Each row below is a small network's average activation on inputs in which a field has the value named, seen along a few directions.
Values that are neighbours, or in one group, have similar rows; names and order tell nothing.
In the rows, zero is written as 128.

Other fields vary at random and push rows far along two fixed directions, the same in every table; ignore that.

M, 13 values:
m4: [ 88 128 116 118 236 164 166 198 120 117 102  92 133 110  92  85  98 125
  82]
m1: [ 52 112 140 113 189 118 147 128 107 130 115 109 140 116  67 114 130 152
 100]
m6: [ 58 128 125 126 152 130 106 113 114 128 129 120 123 136  71  92 134 144
 115]
m9: [ 37 114 135  93 138 107  58  17 172 125 138 155 177 155 103 123 191 108
 153]
m10: [144 107 141 122 115 119  92  92 141 134 137 147 150 124 147 130 145 102
 157]
m13: [186 132 142 111 171 117 207 214  74 156 101  52 120  93 127 134  98  96
  73]
m7: [ 65 132  96 131 133 128  81  89 177 110 125 174 145 162 124 106 137 147
 149]
m3: [156 115 140 128 142 147 143 151 117  99 146 127 113 112 152 126 121 120
 125]
m11: [223 145 130 150  22 106 158 120 131 152 136 135 123 129 165 185 125 141
 161]
m8: [196 108 134 147  63 135 112 125 131 126 162 159 125 119 190 157 123 114
 166]
m2: [149 151 129 149  53 110 123 101 127 142 115 154  95 154 142 157 135 148
 140]
m12: [166 154 121 156 110 121 142 177 112 144 127 107 103 124 137 121  99 131
 119]
m5: [143 137 116 118 141 161 131 139 140 100 130 133 117 129 147 134 127 136
 126]
The values of M form a ring.
Going along M from m11 by way of its neighbour m1, in what order are m13, m2, m12, m5 met? -> m2, m12, m5, m13
Name the neighbours of m8, in listed order. -> m10, m3

T, 10 values:
t4: [ 83  79 156 103 230 146 121 152  99 125 127 106 141  98  99  81 118  97
  99]
t9: [ 65 147  94 148 150 128  98 130 151 119 125 147 127 149 107  90 120 152
 131]
t8: [118 122 116 128  78 160  80  54 175  72 163 203 136 158 160 159 164 155
 187]
t7: [125 158  95 135 118 158 102 123 175 111 113 156 131 160 142 122 127 134
 141]
t1: [168 133 142 113 136 100 157 154 109 149 108  92 127 114 150 142 126  94
 100]
t3: [205 111 131 154  41 127 123 112 146 124 158 172 124 123 197 166 127 125
 174]
t5: [221 163 139 167  80 116 201 219  66 163 111  74  66  99 135 151  81 146
  89]
t6: [ 95 118 134 107 166 106 146 117 132 147 110 107 167 119  93 127 137 122
 119]
t10: [111 132 132 128 100 111 138 107 103 144 121 129 109 144  96 139 133 158
 127]
t2: [ 90 115 142  97 182 128 114 113 124 126 144  94 152 117 102 102 147  96
 114]
The values of T form a ring.
Going along T from t8 by way of its neighbour t7, in what order are t9, t6, t10, t2 met? -> t9, t10, t6, t2
Fewest steps between t5 and t3? -> 4

U, 10 values:
u2: [172 152 109 160  75 130 123 147 136 126 139 141 105 134 161 134 114 136
 143]
u8: [177 115 154 118 211 149 205 241  70 127 117  54 107  69 132 117  85 102
  63]
u6: [132 149 124 133  84 111 127 100 139 137 121 134 130 144 121 149 143 141
 139]
u4: [112 133 115 132 155 141 115 140 150 117 119 135 141 129 128 110 123 122
 128]
u9: [138 123 119 119 129 140 123 121 151 113 129 147 138 137 155 134 132 117
 138]
u3: [123  99 145 115 146 128 133 121 115 129 146 120 139 111 122 127 133 119
 130]
u5: [ 18  89 146  94 199 120  83  67 139 128 128 136 162 134  76  89 156 117
 122]
u10: [159 145 119 155  49 135 109 105 137 122 137 165 104 150 148 149 131 151
 159]
u7: [172 147 122 150  66 116 150 135 119 144 123 134 106 134 139 159 118 155
 138]
u1: [ 78 127 126 103 165 110 113 104 125 136 121 115 147 138  96 112 146 119
 120]
The values of U form a ring.
Name the neighbours of u9, in listed order. -> u8, u4
Name the neighbours of u5, in listed order. -> u3, u1
